These are the activations of a small neural network, seen along a few directions. Each row is one input.
In each table, some parts of the input vary, and every possible input appears once, in random order.
A made-up example of a description, with smaller parts first: one of 4 places along a line, together with either a single point or one of 9 places around a ring or (one of 3 separate values, together with one of 5 places around a ring).
Shared parts are said once, and a part with two or three values counts as separate values.
(in the rows, 128 means zero)

Other details of the inputs vary at random and push rows far along two fixed directions, the same in every table; ignore that.

A family of inputs:
row 1: [ 74 166 183  95 116 168  92 144 128  82 102 138  56]
row 2: [186 122 133 110 121  85 157 170 128  73 127 110 152]
row 3: [ 44 164 194 119 128 157 121 112 149  88 100 127  71]
row 4: [204  80  40 136 130 122 131 130 133 203 138 156 185]
row 5: [ 89 163 103 127 107 195  50  78 122 192 161 192  82]
row 6: [ 37 187 164 134 113 167  88 101 155 108 141 136  58]
row 7: [116 136 158 149 128 115 128 106 126 116 150 120 101]
row 8: [ 99 133 121 155 111 150  92  82 139 171 160 148 122]
row 9: [167  72  46 142 137 113 146 115 155 213 156 122 200]
row 10: [168 126 112 128 129 126 120 118 108 149 153 150 116]
row 11: [144  91 119 144 124 123 149 138 150 148 123 108 157]
row 12: [132 137 131 113 135 132 109 122 113  97 140 147 112]
row 13: [102 118  73 159 125 162  97  86 156 212 145 157 129]
row 14: [108 139  90  97 129 162  89 116 134 170 140 158 110]
row 15: [183 116 165 101 130  93 167 165 113  64  73  88 141]
row 16: [148 118 108 109 133 148 138 131 132 154 112 153 134]
row 17: [ 59 210 193 123 157 166 101 161  76  97 104 144  88]
row 18: [157  98 147 142 140  74 163 134 129  70 137  96 166]
row 19: [144 107 160 129 122  65 170 150 122  52 129  71 151]
row 20: [139 105 161 126 124  67 182 160 135  62 102  78 149]
row 21: [107 133 152 136 127 140 136 111 140 126  94 102 113]
row 22: [132 140 187 158 166  82 182 186  91  80 104  82 185]
row 23: [147 122  91 115 118 131 119 127 111 141 147 137 128]
row 24: [184  89  40 125 123 130 143 131 127 203 133 151 167]
Description of these inputs: one of 2 separate values, together with either a single point or one of 11 places along a line.
Q: The inputs of row 22 and row 17 match in every part but the choice among 2 separate values. If row 9 is changed in the same way as row 22 into row 17, which row does it become?
A: row 14
Q: Which other rows does row 23 become when the place on the line of 11 takes its other values? List them by row number.
A: row 1, row 2, row 4, row 5, row 10, row 12, row 14, row 15, row 16, row 24
Q: Which other rows does row 7 become when the choice among 2 separate values takes its other values? List them by row number.
A: row 10

A family of inputs:
row 25: [ 42 168 118 143 126 218  79  58 141 203 128 166  44]
row 26: [121 126 146 123 102 102 142 126 140  86 120 101 105]
row 27: [ 77 123  79 126 127 197  89  95 159 208 118 168 108]
row 28: [138 111  32 140 124 146 108 110 158 204 176 161 162]
row 29: [168 103 133 126 141  97 172 174 123 126 107  86 193]
row 30: [ 52 185 173 106 142 128 110 144 124  54 118 127  95]
row 31: [ 68 154 156 105 140 128 107 149 121  83 121 135 118]
row 32: [124 127 157 134 117 105 113 127 120  91 147 116 117]
row 33: [ 66 148  85 134 133 204  83 120 145 224 128 178 123]
row 34: [206 120 142  74 128 118 144 167  95  75  78 132 114]
row 35: [121 137 161 124 139  96 146 150 103  69 126 106 146]
row 36: [170  96 138 128 116  81 166 125 141 102 129  99 142]
row 37: [201  86 131 136 128  51 181 158 122  81 151  86 180]
row 38: [ 68 152  76 130 139 188  77  88 123 215 159 162 118]
row 39: [120 145 192 137 125 112 121 121 123  62 151 128  98]
row 40: [175  71  50 128 113 125 137 101 159 208 148 125 177]
row 41: [120 140 133 136 136  98 147 147 101  98 132 107 140]
row 42: [145 108 118 112 115  95 149 136 164  95 120 112 146]
row 43: [108 135 159 111 133 117 149 145 150  67  86 103 118]
row 44: [121 175 173  55 101 155  81 133 110  58 100 162  31]
row 45: [ 83 152 176 126 120 132 137 128 127  76  91  99  77]
row 46: [121 131 155 122 115 104 128 140 127  68 146 110 124]
row 47: [ 89 141 170 123 123 146 129 118 133  91  97 113  92]
row 48: [141 110  63 163 141 145 108  97 108 226 162 158 166]
row 49: [217  54 102 127 146  63 213 168 141 119 103  80 203]
row 50: [245 110 114  80 144  74 160 194  67  76 113 132 176]
row 51: [ 33 200 204 120 139 144  99 117 102  65 128 129  52]
row 52: [156 130 148 150 145  88 143 136 103  97 132 109 163]
row 53: [158  99 164 127 110  79 146 127 134  80 116  97 133]
row 54: [155 121 131 148 132 100 174 171 113 125 109  95 168]
row 55: [173  90  28 160 116 124 133 114 133 214 181 138 174]
row 56: [ 27 165  96 116 113 205  40  91 155 179 165 187  67]
row 57: [111 111  62 127 117 162 109  87 167 212 154 157 110]
row 58: [ 73 168 100 159 115 193  49  62 138 195 177 176  75]
row 59: [138  83  44 125 110 150 109 101 171 215 146 162 156]
row 60: [ 41 182 178 105 147 136 109 138 117  73 127 127  72]
row 61: [ 76 164 182 116 143 133 137 165 128  90 102 112  99]
row 62: [ 62 160 188 108 101 142 103 106 145  65 117 121  60]
row 63: [162 114 169 146 132  98 157 128 128  84  94  92 139]
row 64: [188  71 118 121 136  88 182 148 137 120  99  77 188]
row 65: [ 79 160 208 127 111 144 104  88 141  74 126 140  52]
row 66: [162 104  39 153 142 147 145 141 147 231 134 149 203]
row 67: [ 99 142 106 162 132 183  95 104 120 224 133 159 124]
row 68: [ 83 164 178 131 130 147 126 147 118 101 105 119 110]
row 69: [ 99 164 198 150 140 151 126 128 115 112 116 138 102]
row 70: [249 111 129  88 138  91 170 210  79  93  89 126 176]
row 71: [160 122 160 149 151  93 155 133 101  97 141 125 159]
row 72: [ 32 184 188  99 122 142  90 131 139  54 142 127  40]
row 73: [241 106 108  78 120  86 139 181  91  78 133 138 151]
row 74: [194  74  71 173 140 148 152  85 138 228 140 153 173]
row 75: [133 120  81 158 109 162  92  63 153 209 153 158 117]
row 76: [156  87  72 161 129 155 125  88 134 227 128 143 151]
row 77: [174 100  60 169 143 144 154 123 124 243 145 141 187]
row 78: [126 153 175 154 136 126 132 141 116 112 107 114 133]
row 79: [192  81 124 114 126  57 168 166 131  80 143  76 193]
Q: What do these inputs look like to the network?
A: one of 5 places around a ring, together with either a single point or one of 10 places along a line
Q: The inputs of row 73 and row 34 match in every part but the place on the ring of 5. If row 72 is changed in the same way as row 73 into row 34, which row does it become?
A: row 49
Q: The inputs of row 70 and row 50 match in every part but the place on the ring of 5. If row 33 is changed in the same way as row 70 into row 50, which row does it become?
A: row 31
Q: List by row number the other rows that have the place on the ring of 5 in common with row 42.
A: row 26, row 36, row 40, row 44, row 53, row 57, row 59, row 62, row 65, row 75
Q: Which other rows does row 55 become when the place on the ring of 5 takes its other values? List them by row number.
A: row 26, row 41, row 45, row 54

A family of inputs:
row 80: [ 63 175 139 146 130 193  79  97 128 174 137 169  83]
row 81: [119 114  73 130 123 149 123 118 147 186 136 137 141]
row 82: [132 112 146 117 129 107 146 146 144  96 108 113 147]
row 83: [127 133 140 129 137 101 147 159 113 100 126 107 150]
row 84: [159 147 156  80 128 117 130 171 100  64  95 134 111]
row 85: [ 62 158 126 130 118 193  85  81 141 173 119 153  66]
row 86: [201  80  84 136 128  80 169 132 123 136 146 112 178]
row 87: [128 140 155 139 137 126 135 131 109 115 118 114 126]
row 88: [154 109  78 149 118 149 109  96 143 197 160 160 143]
row 89: [ 91 141 162 113 126 125 137 131 130  87 103 110  89]
row 90: [128 129 168 115 124 100 128 140 133  61 132 116 126]
row 91: [107 135 146 128 121 149 119 120 148 130 113 133 108]
row 92: [117 143 163 128 143 110 147 146 106  89 118 105 120]
row 93: [150 104  64 156 143 148 123 118 130 219 154 159 181]
row 94: [ 98 150 150 112 118 118 111 131 130  83 140 119  99]
row 95: [213  77  98 139 127  83 162 128 124 139 142 107 182]
Q: What do these inputs look like to the network?
A: either a single point or (one of 3 separate values, together with one of 5 places around a ring)
Q: Which other rows does row 85 become when the place on the ring of 5 takes its other values? List them by row number.
A: row 81, row 82, row 89, row 91
